A small network was shown many inputs. Here are its activations along a few directions, one row for each input.
Each table varies a few parts of the input and shows all the possible inputs, shuffled.
Descriptions start from the smaller parts, as in this example, which fits no table here: one of 5 places around a ring, together with either a single point or (one of 2 separate values, together with one of 4 places along a line) or one of 11 places along a line.
Shared parts are said once, and a part with two or three values counts as separate values.

A family of inputs:
x1: [  0 -37  17 -21  34 -24  22  11 -33 -14  10]
x2: [ 37  24   9 -24 -24  15 -16  11  23  19  26]
x3: [-46  19 -29  50 -11   3  16 -35   4   5  -6]
x4: [ 40   6   5   0 -42  13 -46  10  17  18  14]
x5: [ 48  -5  13 -10 -38  19 -53  12  22  10 -10]
x6: [-49  14 -17  33  -9  10 -12 -27   9 -19 -45]
x7: [  3 -43  18 -18  36 -22  15  14 -30 -13   0]
x8: [ 37  22  12 -25 -32  14 -15  17  26  27  21]
x9: [  6 -41  17  -6  35 -19   2  15 -23 -26 -19]
x10: [ 40  13   2  -7 -43  13 -20  13  22  21  28]
x11: [-38  23 -23  22  -3   2  23 -39  11   2  -8]
x12: [ 42   5   3 -28 -26  20 -35  25  41  -2 -15]
x13: [-47  23 -19  15   5   9  15 -24   7   5 -12]
x14: [  9 -28  15  12  18 -20  14   4 -45  -2  28]
x15: [ 42  31 -15 -44 -15  12  25  31  26  34  43]
x16: [-51  16 -11  28   0   4  26 -27   9  -8 -11]
x17: [ 15 -31  19  15  20 -17 -25   4 -40 -11 -11]
x18: [  4 -12  21  -7  35 -18   8   4 -32  -1  29]
x19: [-40  14 -30  26   0   7   1 -30  27 -26 -45]
x20: [-45   7 -26  39 -10   9 -14 -31  11  -8 -49]
x21: [ 43   7  13 -13 -40  14 -44  20  25   7 -14]
x22: [ 32   8  11 -32 -23  11 -10  21  31   9  11]
x23: [ -6 -24  31  -9  27 -25  16  16 -36 -19  28]
x24: [  7 -14  30 -15  36 -12  12  10 -41   0  18]
x25: [ 11 -41  11  18  27 -24 -16   3 -55 -10  12]
x26: [  3  -3  -5 -33  38 -26  51  18 -33   8  43]
x27: [-53  14 -27  17  15  13  17 -25  16 -10 -34]
x28: [ 13 -36  27   7  24 -16 -16   8 -43 -22 -10]
x29: [ 31  16  17 -19 -31   9  -7  23  30  10  21]
x30: [-48   6 -25  10   8   4  25 -22  17  -6 -25]
x31: [-42  40 -40   3  24   5  61 -18   5   9   6]
x32: [ 44   9   4 -34 -28  16 -17  23  32   8   5]
x33: [-40   2 -29  50  -5   3  -3 -34  -1   3 -27]
Q: Describe the family of inputs behind these rows.
A: one of 3 separate values, together with either a single point or one of 10 places around a ring
Q: List by row number the other rows that have the choice among 3 separate values in common with x12.
A: x2, x4, x5, x8, x10, x15, x21, x22, x29, x32
Q: Which other rows does x13 become when the place on the ring of 10 takes its other values? List them by row number.
A: x3, x6, x11, x16, x19, x20, x27, x30, x33

A family of inputs:
x34: [-25   0   1  26 -12   4 -24 -16  12 -12 -24]
x35: [ 23   4  -4 -11 -29   8  -9   4  28   6  -6]
x36: [ 26   8   2  -8 -28  11  -8   5  25  10  -8]
x37: [ 27   0  -8  -7 -28  11 -36   4  17   7 -11]
x38: [-29 -27   7  35  22 -14   9 -21 -24 -24 -19]
x39: [ 30   4  22 -42  18  -3   9  35 -10  16  36]
x40: [ -5  32 -20  44 -32  -4  25 -30 -25  44  46]
x41: [-42   4  -3  -1  47  -3  39 -15 -23  -4   0]
x42: [ 42 -19  19 -21  -2  -7   0  24 -10   3  15]
x43: [-25  15 -23   0   1  11  20  -7  22  -4 -12]
x44: [-32  33 -13  -8  14  17  22 -11  20   7  -6]
x45: [-14   3 -15  23 -11   6 -14 -12  12  -8 -28]
x46: [ 46 -26  24  -9 -10  -6 -21  20 -14  -6  13]
x47: [ 17  -1  12   2 -33  10 -42   3  19   0  -8]
x48: [-31 -19 -11  18  32 -16  22 -16 -24 -15 -15]
x49: [ 48 -21  24 -10  -7  -8 -26  19 -18   0  11]
x50: [ 11  31   5 -31 -14  15   4  11  27  17  11]
x51: [-17  14 -21  10   0   8   8 -14  18   0 -22]
x52: [-27 -17 -17  15  37 -16  16 -13 -27 -10 -15]
x53: [-35 -23  10  32  26 -11 -10 -21 -38 -17 -27]
x54: [  6  24   1 -30 -13  16   7  15  37  14  15]
x55: [ 40  -9  20 -32   7  -4   4  28  -8  10  27]
x56: [-27 -20  -1  30  27 -15   2 -21 -29 -21 -18]
x57: [-36  -6 -10   6  37 -11  35 -11 -25 -12  -8]
x58: [ 39 -10  11 -36   3  -8   8  32  -7   5  31]
x59: [-48   4  -7  -3  44 -16  37  -8 -19 -14  10]
x60: [ 39 -21  35  -5  -5  -5 -39  21 -23   2   7]
x61: [-37 -11  -6   7  35 -12  36 -16 -19 -15  -4]
x62: [ 47 -15  10 -24   3  -9  -6  31 -14   7  15]
x63: [-38 -24   9  33  23 -20  -9 -18 -31 -28 -16]
x64: [ 17  20 -17 -31 -16   5  -7  20  25  10   8]
x65: [-19   2  -9  24  -9   7 -32 -15   8  -5 -27]
x66: [-16  -1 -11  24 -15   8  -8 -16  16 -12 -26]
x67: [ 29  -2  31 -39  13   0  15  30  -1  13  39]
x68: [-18   9 -17  15  -7   7  12 -14  25  -5 -20]
x69: [ 21   1  10   1 -35  14 -44   1  13   4 -14]
x70: [-23  25 -28  -4   5   8  15 -10  19   0 -12]
x71: [ 40 -25  32  -4 -11  -6 -34  23 -18  -5  13]
x72: [ 26  -5   9   2 -35  13 -26  -2  26   1  -8]
x73: [-35  31 -15  -9   9  11  24 -11  24   0  -1]
x74: [-10  25 -25  43 -30  -7  24 -24 -19  38  49]
x75: [ 15  14 -10 -27 -21  10   2  16  30   7   8]
Q: Describe the family of inputs behind these rows.
A: one of 2 separate values, together with either a single point or (one of 4 places along a line, together with one of 5 places along a line)
Q: Changing only the choice among 2 separate values turns x41 into x59. The same change can be made to x44. Which row results?
A: x73
Q: Changing only the choice among 2 separate values turns x43 into x70. The same change can be made to x66. Which row results?
A: x45
Q: Which other rows does x42 become when the choice among 2 separate values takes its other values? List them by row number.
A: x62

A family of inputs:
x76: [ 25 -21  21   1  -3  -7 -17  10 -18  -1   8]
x77: [  7   0   8 -17   5  -3  12  11   1   6  16]
x78: [ 11   1  -5 -13  -2   4  17  10  -2   7  35]
x79: [ -1  17   0  -6  -6   1 -16   3  16   8 -13]
x80: [ 14  -6   2 -22   7  -1   3  11  -8  -1   4]
x81: [ 20 -16  14 -11  -2  -7  -4  15 -10 -13   4]
x82: [ -2  25  -7   0 -14   6   1  -2  21  21  13]
x83: [-57   2 -22  37  18  -2  20 -27 -10 -11 -30]
x84: [-45  -8 -10  27  40 -14  28 -22 -25 -20  -9]
x85: [ 18  -8   9  10 -22   9 -26  -5   0  -2 -12]
x86: [ 10  -3  -3   1 -12   4 -21   0  14  -2 -14]
x87: [  2  16  -9  -8 -10   9   3  -4  22   9  -4]
Q: Changing only one part turns x82 into x78. The same change can be made to x79. Which row results?
A: x80
Q: Describe the family of inputs behind these rows.
A: one of 2 separate values, together with either a single point or one of 5 places along a line
